These are the activations of a small network on made-up records, seen along a few directions, one row for each record.
Each row is followed by the record's values for the fields C, Y, Z, K, P, W.
Not every record has every field; a missing one is left out.
Other fields move the rows too, some of them a lot.
In the rows, 500 means zero.
Strong random noise was added to every row along 3 fixed directions; ignore it. To show where, here is one row again and again, with new noise each time:
[661,447,532,629,535,647,484,452,680,480,490,465,514,509,343,412,434,464,636,353,497,355,630]
[551,561,505,408,378,458,543,603,566,505,280,399,465,430,415,600,526,581,388,692,414,464,513]
[572,462,486,574,406,577,520,528,730,408,314,440,419,485,314,389,482,530,578,507,376,388,556]
[458,497,472,502,320,486,592,542,715,386,238,365,429,479,337,444,551,610,473,667,309,399,537]
[574,515,554,520,505,541,556,445,573,533,503,375,607,501,425,569,503,536,479,510,510,373,640]

[463,389,467,571,509,475,460,538,508,383,443,597,402,509,404,383,443,438,522,444,489,515,441]  (C c7; Y y2; P p5; W w1)
[536,356,597,393,630,469,572,438,305,396,500,497,535,428,439,531,448,450,395,513,668,481,580]  (C c8; Y y1; P p1; W w1)
[651,519,505,460,540,507,396,719,412,630,463,646,378,465,511,525,417,414,502,437,555,600,387]  (C c5; Y y2; P p5; W w2)
[517,639,544,487,524,471,516,442,392,706,620,467,619,497,658,711,515,530,387,553,566,552,502]  (C c4; Y y1; P p4; W w1)
[344,436,512,543,395,467,672,386,668,338,416,302,547,532,367,411,568,599,530,578,391,348,654]  (Z z2; K k1; P p1; W w2)
[709,414,524,362,636,511,403,634,251,511,437,656,405,368,512,578,387,404,450,477,659,644,421]  (C c8; Y y1; P p1; W w2)
[389,501,369,539,417,487,468,581,553,461,375,602,305,475,561,355,469,481,576,554,404,622,329]  (Z z2; K k2; P p4; W w2)
[664,568,595,550,578,598,493,415,541,609,609,400,653,511,412,572,464,493,496,428,564,393,679]  (C c4; Y y1; P p5; W w2)
[629,550,432,410,464,514,375,711,483,546,337,575,356,394,507,506,430,463,516,580,491,587,399]  (Z z2; K k2; P p3; W w2)
[618,588,469,408,505,497,381,642,445,595,420,520,467,411,462,576,455,470,433,573,552,555,473]  (Z z2; K k2; P p5; W w2)
[338,463,425,339,399,383,564,660,420,447,315,497,389,414,565,535,551,570,360,715,434,600,322]  (C c3; Y y1; P p1; W w2)
[653,359,631,466,759,554,483,455,287,480,632,625,542,452,465,522,361,307,529,345,779,495,549]  (C c8; Y y2; P p1; W w1)
[439,446,532,331,436,389,554,597,416,360,244,574,307,376,433,464,494,505,384,697,480,609,376]  (C c8; Y y1; P p2; W w1)
[523,476,499,429,574,499,431,508,330,496,577,612,494,457,630,557,468,434,448,441,618,568,402]  (C c3; Y y2; P p4; W w1)
[503,500,516,545,479,511,537,456,606,448,480,455,524,536,408,488,527,517,608,461,460,451,582]  (Z z2; K k3; P p1; W w2)
[498,597,449,378,533,454,449,500,325,640,579,501,576,458,673,700,535,510,401,559,615,598,466]  (Z z2; K k2; P p4; W w2)
[518,474,497,400,483,453,482,594,402,505,432,492,473,483,508,579,515,442,452,550,538,526,449]  (C c7; Y y2; P p1; W w2)
[358,564,404,423,255,357,568,632,657,400,201,388,401,464,452,477,597,681,393,844,253,477,465]  (Z z2; K k1; P p3; W w2)
[514,590,492,606,452,566,508,385,671,578,605,367,658,587,496,545,593,622,549,457,388,402,624]  (C c4; Y y1; P p3; W w2)
[439,630,483,485,392,447,538,545,541,571,459,418,480,520,505,542,530,564,452,584,419,539,498]  (Z z1; K k1; P p5; W w2)
[656,631,617,304,570,416,428,544,301,647,529,540,554,376,559,756,478,483,337,575,685,564,529]  (Z z2; K k1; P p2; W w1)
[556,564,546,382,523,480,441,665,350,617,519,564,473,469,586,610,476,431,439,477,567,585,389]  (C c6; Y y2; P p2; W w2)
[571,597,534,527,594,591,498,442,451,697,715,479,680,568,654,634,534,525,492,428,523,506,510]  (C c2; Y y1; P p3; W w2)
[342,543,418,507,356,437,487,599,624,443,350,493,369,468,449,400,550,590,521,596,323,589,380]  (Z z1; K k2; P p5; W w2)
[294,588,400,515,400,482,547,510,534,467,535,469,505,582,641,467,569,574,497,559,343,569,368]  (C c3; Y y2; P p3; W w2)
[770,691,492,251,492,475,334,801,267,790,361,593,467,409,582,813,507,479,272,672,554,674,345]  (C c2; Y y2; P p3; W w2)
[506,610,501,400,518,458,503,556,389,653,595,425,613,544,615,666,540,485,417,570,553,503,511]  (C c7; Y y2; P p3; W w2)
[622,665,490,414,417,462,429,636,503,617,400,507,518,511,521,661,566,577,398,679,398,545,455]  (C c1; Y y2; P p3; W w2)
[439,715,396,270,439,371,464,658,236,712,434,541,452,407,769,794,531,524,299,725,556,762,293]  (Z z2; K k2; P p4; W w2)
[218,331,353,679,330,486,565,445,747,258,334,506,329,601,400,177,574,509,638,512,272,448,402]  (C c7; Y y2; P p4; W w1)
[360,559,423,356,377,380,462,729,379,496,274,617,320,383,596,574,500,500,353,737,426,716,178]  (C c3; Y y2; P p5; W w1)
[466,637,515,521,396,501,573,467,610,564,467,365,550,541,480,542,556,596,450,609,373,470,550]  (C c4; Y y1; P p5; W w2)
[496,354,537,658,642,669,494,277,588,389,720,542,577,590,452,301,458,370,688,198,618,339,606]  (C c3; Y y2; P p4; W w1)
[553,457,471,633,455,587,504,508,708,444,423,541,392,512,438,371,468,515,656,410,391,465,480]  (C c4; Y y1; P p1; W w2)
[467,426,418,502,456,464,425,562,499,441,370,620,351,425,527,420,491,490,522,540,480,574,377]  (Z z2; K k2; P p4; W w1)
[586,587,462,448,429,486,431,654,503,597,405,563,369,444,553,586,485,506,525,477,477,613,387]  (Z z1; K k1; P p1; W w2)
[745,601,523,430,539,508,378,613,387,624,484,628,439,423,604,650,415,474,432,487,568,599,435]  (C c4; Y y1; P p4; W w2)
[762,695,517,480,573,567,360,570,461,773,631,545,592,493,605,698,467,509,465,462,556,551,513]  (C c4; Y y1; P p3; W w2)
[760,624,595,426,528,560,428,548,523,632,495,472,543,450,438,619,475,498,463,495,548,460,597]  (C c4; Y y1; P p2; W w2)
[456,524,438,460,505,507,436,572,411,548,476,615,426,459,590,533,464,413,460,520,557,599,326]  (C c3; Y y2; P p4; W w1)
[533,589,523,343,344,376,519,642,531,494,249,407,479,393,429,666,580,659,310,789,368,513,486]  (C c4; Y y1; P p1; W w2)
[255,573,399,505,449,473,538,493,467,553,559,553,451,523,696,492,551,533,489,512,435,659,292]  (C c3; Y y1; P p4; W w1)
[486,568,457,429,314,414,470,710,572,537,276,467,381,445,454,523,551,613,372,678,326,537,402]  (C c5; Y y1; P p5; W w2)
[523,476,519,606,576,563,500,485,512,605,670,533,538,549,559,493,463,475,571,295,552,486,507]  (C c5; Y y1; P p1; W w2)
[530,582,440,324,426,439,442,652,388,572,352,509,390,409,551,598,506,482,370,625,538,597,401]  (Z z1; K k2; P p4; W w2)

Which values does each new row have?
[690,549,528,401,465,483,435,636,498,561,345,485,486,395,417,651,496,550,402,610,492,505,515]  (C c4; Y y1; P p1; W w2)
[624,351,547,697,572,638,523,382,711,397,552,497,510,545,357,303,429,466,693,303,497,305,662]  (C c4; Y y1; P p1; W w2)
[415,331,423,637,408,531,478,576,712,272,285,584,266,531,274,176,462,424,664,456,344,478,403]  (C c7; Y y2; P p5; W w1)
[373,492,424,581,504,582,513,467,507,554,619,492,519,551,630,431,511,483,585,406,461,553,400]  (C c3; Y y1; P p3; W w2)
[232,447,515,433,414,356,652,362,439,400,495,372,572,556,518,547,647,554,372,641,476,477,521]  (C c7; Y y2; P p4; W w1)
[344,438,533,506,525,423,565,439,461,450,566,503,506,476,538,483,520,526,505,468,538,533,477]  (Z z1; K k2; P p1; W w1)
[262,524,569,561,375,458,774,231,723,409,578,138,754,647,457,468,695,715,450,650,316,230,773]  (C c4; Y y1; P p2; W w2)
[507,521,379,590,465,609,398,628,628,505,466,616,387,539,532,357,465,455,639,429,381,548,328]  (C c3; Y y2; P p3; W w2)
[525,547,461,551,386,528,481,568,653,505,381,418,445,510,370,431,494,532,532,525,387,447,542]  (Z z1; K k1; P p5; W w2)
[623,521,561,619,602,631,533,270,591,527,718,399,702,600,447,522,495,507,544,305,575,318,748]  (C c4; Y y1; P p4; W w2)
[362,400,535,495,633,473,586,429,362,501,668,539,570,491,611,509,475,465,469,435,639,516,463]  (C c3; Y y1; P p1; W w1)
[353,364,473,718,402,523,578,402,760,340,476,423,466,574,373,270,537,572,679,404,336,381,574]  (Z z1; K k1; P p1; W w2)
[234,496,431,590,403,519,610,457,637,383,511,429,504,593,517,362,564,552,594,513,319,505,410]  (C c3; Y y2; P p5; W w2)
[468,429,550,453,567,517,513,493,425,437,521,520,520,453,476,506,464,423,483,461,603,480,472]  (C c3; Y y2; P p1; W w1)
[488,664,502,309,483,417,506,558,297,670,532,403,601,444,668,758,545,541,352,671,563,607,490]  (Z z2; K k2; P p3; W w2)
[442,400,452,396,389,392,497,664,503,359,255,553,310,458,429,436,547,503,475,633,399,567,365]  (C c7; Y y2; P p1; W w2)
[513,600,496,448,384,425,457,633,571,540,392,516,396,467,500,512,535,574,484,586,389,559,436]  (Z z1; K k1; P p2; W w2)
[519,577,589,333,472,346,582,523,392,579,471,381,637,434,570,764,581,637,263,754,522,468,572]  (C c4; Y y1; P p1; W w2)
[812,471,647,473,686,553,438,493,383,583,618,524,621,430,472,644,385,440,454,391,697,411,659]  (C c4; Y y1; P p1; W w2)
[362,569,429,494,475,526,535,508,457,600,595,465,529,547,665,508,538,515,488,504,452,582,388]  (C c3; Y y1; P p3; W w2)
[635,541,577,461,530,523,522,501,486,563,513,478,526,470,514,597,479,505,486,482,543,481,554]  (C c4; Y y1; P p1; W w2)
[266,527,442,487,381,383,590,516,548,437,413,403,487,501,518,442,566,612,439,720,355,526,462]  (Z z2; K k2; P p5; W w2)
